-0.1,10.1,1.8,-3.0,-10.4
-19.8,-14.6,-47.2,-17.6,6.1
3.4,-7.5,-6.5,-17.7,-22.6
==> 10.1

-40.4,-29.8,25.9,-53.3 ==> -29.8

-9.8,51.1,-28.5,24.2 ==> 51.1

-1.1,-21.5,-6.8,-5.6,-17.4,42.8 ==> -21.5

-34.1,-28.0,23.3,-50.3,6.5 ==> -28.0

49.5,-8.5,-10.4,14.1,4.2,-32.3,-26.8 ==> -8.5

11.7,-1.7,-40.8,23.1,-5.9,1.8,4.3
10.0,7.3,-12.2,0.8,-11.7,1.3,-18.6
-3.2,1.5,-1.6,0.5,-2.3,-3.4,-0.7
==> -1.7

33.1,-6.5,44.1,-53.3,4.8,6.7,-0.9 ==> -6.5

-29.5,-40.7,-4.1,40.0,-21.3,3.3,-11.5 ==> -40.7
---
array([ -2.9, -51.6, -35.2,  -1.4,  22.9])	-2.9
array([ 44.2,  38.5,  22.2, -24.6,  20.3,  -4.3, -48.9])	44.2
array([ -5.9, -24.1,   4.3,  38.9, -45.4])	-5.9
array([-16.7,  32.7,  47.6,   7.8])	-16.7
array([ -4.7, -12.3,  41.8,   3.4, -11.7])	-4.7
array([-15.9,  -6.9,  46.0,  22.2,  20.2, -23.8])	-15.9
---
[79 17 25 32 14 29] -> 32

[[133  59 139 133  31  63]
 [141 160 141 125 241 171]] -> 125

[[869 695 797 754 783 563 680]
 [421 899 842 576 887 234 664]
 [671 654 637 716 704 724 685]] -> 704

[[563 589 462 736 588 473]
 [688 606 472 404 535  89]
 [682 148 709 797 411 610]] -> 797

[851 885 627 574 415 436 104] -> 415

[[ 375  488  211  511  -19 -911 -513]
 [ 167 -477  485 -156  573 -569  215]
 [-235 -794  204  -36 -388   50 -302]] -> -388

[[-35  26  24 -13  -4]
 [ 24 -14  -6 -36  16]] -> -6
---
Q:
[[ 49.3  21.2  11.5   0.6  -0.3]
 [ 11.5  15.3  50.6  24.1   1.3]
 [  0.6 -47.3  15.7  50.8  18.9]]
A: 49.3

Q:
[[-32.7  -0.6  -1.5 -11.2   9.5  -2.7]
 [ 13.4   6.9 -39.2  16.5  11.0   6.0]
 [ 51.3  -6.2  24.9  31.6 -36.1  24.2]]
A: -32.7

Q:
[[ -1.0  51.7  -2.4   5.4]
 [  4.7 -20.3  -0.8 -12.7]
 [-10.7   8.1  -6.5   2.1]]
A: -1.0

Q:
[[ 13.2   3.5   3.0   3.2   6.0   6.2]
 [ -1.8   7.2   3.0  -3.9   4.9   3.1]
 [  7.5   0.7   3.0 -39.8  -4.6  -4.5]]
A: 13.2

Q:
[[ 53.9  26.6  -6.3 -16.4   0.6]
 [-11.8 -30.3  34.4 -23.6  17.3]
 [ -3.9  -6.2  -6.5   9.0 -14.8]]
A: 53.9

Q:
[[-20.5   1.0  38.9 -11.4   1.0]
 [-21.5  -6.3  21.5 -20.7  21.1]
 [-11.0  -4.1   8.2 -11.9  13.5]]
A: -20.5
---
 -4.0    4.9   -1.3   38.7  -37.5  -12.5   13.0 value 4.9

-37.5   11.7    2.1  -45.2
 14.6  -20.5   -2.0   11.7
value -20.5

 46.7  -41.1  -45.1   10.1   40.7   23.7 value -41.1

-44.8    7.0    2.0    1.1  -32.1  -28.4   19.5 value 7.0

  8.7   13.4  -21.0  -44.1 value 13.4

-31.3  -12.7   46.1    4.1  -30.0
-13.4   39.0    1.2  -11.8    8.8
value 39.0

  9.5  -11.7  -46.7   26.0  -13.6 value -11.7

  1.3  -21.2  -32.1   14.5   25.6
 30.2   36.8   21.5   36.1   41.8
value 36.8

  1.2  -33.7    6.6    7.5    5.8  -51.4    5.7 value -33.7

-42.4  -36.1   -2.1   31.7   -8.6   45.6 value -36.1
---
-8.8,5.6,29.0,-1.4,6.4,-12.6,-10.3
6.1,35.4,0.0,-6.0,45.5,-35.1,-3.1
-16.5,9.9,12.4,-7.1,17.4,1.4,2.0
==> -12.6

7.8,-8.9,-8.0,-11.1
8.3,23.2,36.1,17.3
15.5,-38.9,-40.0,-42.2
==> -8.0

6.3,25.7,-3.5,-4.6,4.7
20.6,5.7,15.1,-14.8,20.4
44.8,-2.4,-1.1,-21.7,-33.2
==> -4.6

17.2,-20.9,-22.4,0.9,28.8
-48.1,47.9,16.9,13.5,-30.6
17.2,4.1,39.4,-28.5,-37.2
==> 0.9

-3.3,9.8,1.0,9.7,-22.2,37.1
9.8,1.0,9.7,-22.2,37.1,-44.7
45.1,-47.7,31.1,-10.2,-3.3,9.8
==> -22.2

1.3,-23.4,8.5,1.9,25.0,-50.6,-34.0
22.6,-3.0,-36.7,-51.7,-23.2,42.3,12.1
7.2,-22.9,-24.3,4.9,-18.4,44.3,14.1
==> -50.6
---
[[700 269 257  14 300]
 [ 75 255 231 972 244]]: 972, 14

[127  61 139 194 191  76]: 194, 61

[[552 413 494 370]
 [932 802 609 205]
 [577 564 446 421]]: 932, 205

[ 51 215 146  35 196]: 215, 35

[4779 4883 1638 5218 3947 4587 8612]: 8612, 1638

[25 21 98 88 68]: 98, 21

[[65 47 49 41 31 16]
 [78 50 39 15 16 24]
 [64 57 47 18  8 41]]: 78, 8

[756 596 238 823]: 823, 238
---
[42.4, -25.2, -23.2, -47.7, -7.6, -18.4, 33.9] => 42.4, -47.7

[-39.1, 24.8, 22.4, 8.3, -22.2, 2.9] => 24.8, -39.1

[-14.3, 8.0, 46.4, 7.4, 8.2] => 46.4, -14.3

[-3.3, 45.4, 28.1, 46.7] => 46.7, -3.3

[6.1, 42.7, 30.5, 0.8, 29.1] => 42.7, 0.8

[[-15.5, 7.8, -35.8, 14.4, -5.2, -23.1],
 [-27.8, 5.8, -42.7, 10.4, -51.0, 1.8]] => 14.4, -51.0

[[-19.2, -3.1, 30.5, -42.2, -40.8, 33.2, 2.0],
 [-0.1, 13.6, -12.3, 23.2, 18.9, -24.4, 9.7]] => 33.2, -42.2

[-45.2, 31.7, -53.7, 16.9, 15.8, -41.7] => 31.7, -53.7

[-6.8, 24.0, -50.5, -21.7] => 24.0, -50.5
---
[-9.70  3.16 15.60 13.97]
3.16

[[ 0.78 -0.53  0.12 -0.16 -1.09 -1.47  0.23]
 [ 0.04  0.89  1.32 -0.83  0.00 -0.98 -1.18]
 [-0.19 -0.88 -0.19  0.07 -0.35 -0.23  0.35]]
-0.35

[-0.13  0.04 -0.10  0.13]
0.04

[-139.914  -21.181   49.817   -0.879  150.165   84.783]
-0.879

[-1.8  0.2  1.2  0.4  0.5]
1.2

[[ -2.249 -14.247  11.974  12.353 -15.101]
 [ -1.380  -0.958   0.224  12.353 -15.101]
 [ -7.026 -14.247  11.974  12.353 -14.863]]
11.974
---
Q: -2.5,16.1,41.8,-46.2
A: 41.8
Q: 21.8,2.8,12.5,49.3
A: 12.5
Q: 27.9,-44.2,54.2,-35.4
A: 54.2
Q: 10.7,-31.9,54.4,2.1
A: 54.4
Q: -49.1,8.5,24.7,-15.0
A: 24.7
Q: 44.8,47.0,50.7,23.6
A: 50.7
---
16.7,26.1,-20.1,27.2,-27.3
-24.0,-45.1,8.9,12.9,-44.6
10.4,14.5,-9.6,6.4,-8.0
yields 10.4

-1.1,-1.8,-0.8,-1.7,-0.5,-3.2
-22.5,6.6,1.9,54.2,-8.7,-8.4
-24.5,4.1,-3.4,30.2,-9.1,-16.9
yields -24.5

-16.4,35.0,29.9,-31.9,43.1,15.9,-16.4
26.1,-4.1,11.1,-6.7,-25.1,-38.4,13.1
-30.9,37.0,10.8,-42.7,-28.7,35.1,38.7
yields -30.9

-19.8,-24.8,-41.2,-33.7,-26.4,-6.1
-17.3,-14.8,-19.3,-19.6,-10.2,-17.4
-19.2,-14.3,-54.0,-37.8,-8.2,1.3
yields -19.2

5.6,26.6,-30.6,-31.4,-3.2,-23.1
0.5,-9.2,4.0,-8.9,10.9,-22.2
-9.4,-21.4,39.8,10.7,9.0,2.9
yields -9.4

27.1,-28.9,-26.1,42.4,-24.8,43.1,40.3
24.2,-28.7,-23.8,46.0,-22.5,33.6,25.2
50.4,-22.1,-28.6,20.6,14.2,33.5,0.1
yields 50.4

-9.0,-5.4,0.8,49.9,25.8,4.4,-7.0
3.7,16.7,-21.6,-12.3,5.5,-8.7,1.7
21.4,22.5,2.4,-28.0,-3.2,14.9,8.7
yields 21.4
---
-15.8,40.0,-7.6,29.5 >> -7.6
13.7,-7.2,16.8,23.2,53.8,43.9,8.0 >> 16.8
14.0,45.2,-37.7,3.2 >> -37.7
-51.6,14.9,54.3,-5.1,-35.4,8.8 >> 54.3
-10.3,29.0,8.0,-0.8,11.1,53.0 >> 8.0
2.3,-34.3,-23.5,-27.7,-39.0,-53.2,-44.4 >> -23.5
-50.8,2.0,-32.1,6.3,-38.4 >> -32.1
52.9,-28.6,8.6,30.3 >> 8.6
2.0,53.8,11.4,-26.4,22.2,5.0 >> 11.4
